A small network was shown many inputs. Here are its activations along a few directions, one row for each input.
Each table varies a few parts of the input and shows all the possible inputs, shuffled.
A made-up example of a description, with smaller parts first: one of 6 places along a line, together with either a single point or one of 11 places along a line or (one of 2 separate values, together with one of 8 places around a ring).
Shared parts are said once, and a part with two or three values counts as separate values.

Other details of the inputs vary at random and push rows far along two fixed directions, the same in every table; ignore that.

Table:
row 1: [  -2 -118  -70   47  -44   20  -26  -41   22  -60   14   24]
row 2: [-16  46 -50   0  22   6   7 -21   8  25   2 -28]
row 3: [ -7 -88 -92  63 -28  15 -29 -20  49 -64   5  28]
row 4: [ 15   2  60 -18  26 -11   2  61   7 -16   0  21]
row 5: [-16  34 -14 -12 -20  10   1 -43  -3  44 -19 -20]
row 6: [-17  52 -34   2  16   7  -8 -16  14  31 -21 -18]
row 7: [-27  35 -12 -19 -20  13  -4 -41   0  52 -18 -14]
row 8: [ 23 -14  63  -7  -4 -17  23  20 -37 -23  20   1]
row 9: [-20  26 -20  -6  -5  16  -8 -27 -14  55 -21 -17]
row 10: [ 12 -65 -31  48 -14   4 -16   6  29 -65  15  27]
row 11: [ 25   2  40  -6  31 -23  19  41  -8 -31  26   5]
row 12: [-17  31 -20  -7  -9   8  -6 -36 -14  43 -20 -23]
row 13: [-18  49 -32   2  21  16  -7  -8  13  42 -22 -14]
row 14: [ 26 -23  54 -24   8 -21  22  31 -41 -25  30  -3]
row 15: [ 22 -17  56 -13  -1 -25  25  26 -39 -22  20   3]
row 16: [-27  29  -8 -16 -10  17  -9 -27  -6  59 -23 -14]
row 17: [ 27  10  55 -15  16 -19  10  46   8 -24   5  17]
row 18: [ 17   7  55 -20  15 -15   4  48  12 -21   6  24]
Description of these inputs: one of 2 separate values, together with either one of 4 places along a line or one of 5 places around a ring.
Changing only the choice among 2 separate values turns row 12 into row 6. The same change can be made to row 14. Which row results?
> row 2

Table:
row 19: [  0  78  61 -40  16  -2  24 -15 -40  62  -2 -30]
row 20: [ 39   0  67 -13  32 -15   0  74   0 -27   3  14]
row 21: [  0 101  44 -32  46 -17  17  39 -18  56 -25 -20]
row 22: [ 13 -66 -48  48 -10   9 -26  -7  18 -53   8  11]
row 23: [-39  59 -78  19  -2  28  11 -63  12  42  -5 -31]
row 24: [ 31  -3  70 -18  35 -13   2  60  10 -31  17  23]
row 25: [  6  93  39 -28  45 -13  35   0 -31  41  13 -36]
row 26: [-45  65 -69   6   5  34 -11 -48  42  51 -19 -13]
row 27: [-29  38 -58  11 -22  33 -15 -70  -5  66 -34 -39]
row 28: [ 32   9  68 -28  12 -32  12  57  14 -39   7  19]
row 29: [  4 -52 -42  21 -25   1 -31  -6  62 -54  -4  30]
row 30: [ 33 -23  77 -39  27 -17  21  53 -33 -18  30   5]
row 31: [  0  84  43 -69  18 -25  35   1 -35  51   1 -35]
row 32: [ -5 -76 -13  30 -45  23 -13 -19  15 -39   6  27]
row 33: [ 26 -26  69 -27  22 -29  13  65 -44 -18   8   9]
row 34: [ 22   5  69 -11  24 -24  15  74   3 -22   7  31]
row 35: [-49  37 -73 -10  -6  30  -2 -63   6  61  -5 -29]
row 36: [ 13  94  35 -22  43 -15  30  13 -41  44   0 -43]
row 37: [ 21   3  67 -15  23 -11  15  64  11 -30  17  26]
row 38: [ -5  78  59 -30  14 -17  18  -1 -52  64 -22 -28]
row 39: [-10 -82 -35  18 -22   3 -17   2  12 -31  11  27]
row 40: [ 24  -1  62   1  20 -35  27  53 -24 -33  26  18]
row 41: [-13  75  39 -48  26 -16  36  16 -44  65   1 -26]
row 42: [  6 -81 -14  28 -37  23 -19 -23  15 -36   2  18]
row 43: [-45  42 -58  13 -32  25  -1 -69  -1  68 -30 -20]
row 44: [  5 -67 -50  53 -15   2 -18   1  13 -52  -4  16]
row 45: [-30  49 -56  -6 -42  18  -3 -85   8  53 -29 -28]
row 46: [ -3 -88 -35  21 -15   2 -29   6   4 -35  -2  20]
row 47: [-46  64 -74  11   3  22 -13 -40  37  59 -28  -9]
row 48: [  3 -66 -48  52 -12  -1 -23  -2  14 -52   0  20]
row 49: [-40  58 -78  18   0  25   6 -67  13  41  -4 -27]
row 50: [  2 -83 -18  39 -41  10 -26  -8   3 -35 -16  22]
row 51: [ -1 -63 -42  41  -7   8 -40  15  44 -42 -16  33]
row 52: [ 39  -5  66  -6  28 -20  26  47 -21 -38  31   3]
row 53: [-46  42 -57  12 -30  23  -6 -72   0  68 -27 -18]
row 54: [  6 -60 -40  31  -7  26 -29   4  54 -43   0  29]
row 55: [ 36 -24  79 -35  29 -26   7  61 -40 -18  22   1]
row 56: [ 34   4  63 -16  10 -44  24  36 -12 -47  25   4]
row 57: [  7 -63 -45  37  -6  20 -45   9  49 -45  -9  26]
row 58: [ 38 -25  92 -14   2 -20   3  42 -37 -19   9   6]
row 59: [  4  74  44 -53  39 -11  23  17 -50  64  -3 -43]
row 60: [ 11 -69 -13  16 -54  -1 -20 -30  20 -45   1  25]
row 61: [-38  58 -81  24  -3  15  10 -55   7  50 -15 -26]
row 62: [ -7 -78 -31  11 -21  18  -9  -2  14 -37  18  22]
row 63: [-37  34 -72 -13   3  31  -8 -65   4  64  -8 -36]
row 64: [ 21 -19  93 -18  -6 -14  18  35 -28 -25  24  21]
row 65: [ 10 -50 -44  31 -30  -6  -8 -18  30 -60   9  11]
row 66: [  4 -72 -33  -1 -31  -6 -18 -14  20 -43  12  19]
What do these inputs look like to the network?
> one of 2 separate values, together with one of 4 places along a line, together with either a single point or one of 5 places around a ring
Changing only the choice among 2 separate values turns row 38 into row 50. The same change can be made to row 49. Which row results?
> row 23
Changing only the choice among 2 separate values turns row 32 into row 64. The same change can be made to row 33. Which row results?
> row 46
List by row number the other rows that have the choice among 2 separate values and the place on the line of 4 in common with row 62.
> row 30, row 31, row 33, row 41, row 59
Start at row 47 and move only the place on the line of 4, one step at a time. The first step leads to row 40. Which rows follow, in order?
> row 39, row 53
Change only the place on the ring of 5 in row 47. List by row number the other rows that result.
> row 24, row 26, row 51, row 57
Change only the choice among 2 separate values in row 44. List by row number the other rows that result.
> row 48

Table:
row 67: [  4  40  30 -19  23  -8   8  24  -3  16  -2  -4]
row 68: [  5  25  41 -23   5 -10  13   5 -30  23   1 -11]
row 69: [  3  30  43 -23   8  -8  10  13 -20  26  -5  -5]
row 70: [  3  35  39 -23  13  -7   8  19  -8  20  -7  -3]
row 71: [ 39 -97  38  20 -10 -19  -1  47  -1 -89  32  37]
row 72: [  8  32  28 -15  18 -14  21  11 -25  11  10 -15]
row 73: [-19 -13 -39  12 -24  19 -16 -34  15  14 -15   1]
row 74: [-15   2 -56  23   0  15 -14 -21  29   1  -9  -1]
row 75: [  7  42  26 -14  23 -16  21  16 -15   7   9 -12]
row 76: [-15 -15 -45  16 -20  15  -7 -40   0   8  -4 -10]
row 77: [  7  44  28 -15  26 -12  15  22  -5   9   4  -6]
row 78: [  6  28  37 -24   8 -12  21   4 -34  19   8 -16]
row 79: [-18 -21 -43  11 -26  17 -15 -41   6  12  -9  -5]
row 80: [-13 -10 -52  17 -11  12  -5 -33   8   2   0  -9]
row 81: [ 35 -87  31  20   2 -15 -10  59  20 -86  23  45]
row 82: [-19  -8 -46  11 -15  21 -22 -26  26  14 -19   3]
row 83: [-19  -8 -47  15 -14  21 -22 -26  26  13 -20   3]
row 84: [-15 -16 -45  15 -23  15  -6 -43   2   6  -2  -9]
row 85: [  30 -108   42   14  -22   -9  -16   46    8  -75   16   47]
row 86: [  5  41  30 -16  24  -9   8  25  -4  15  -3  -4]
row 87: [-14   0 -54  18  -2  12  -7 -27  17   0  -2  -7]
row 88: [  5  42  32 -18  21  -9   9  23  -3  14  -2  -3]
row 89: [  8  41  25 -14  26 -15  19  18 -16   9   8 -12]
row 90: [-17 -19 -42  12 -28  16 -13 -42   6  11  -9  -4]
Changing only one part turns row 90 into row 68. The same change can be made to row 88. Which row results?
> row 86
What do these inputs look like to the network?
> one of 3 separate values, together with one of 8 places around a ring
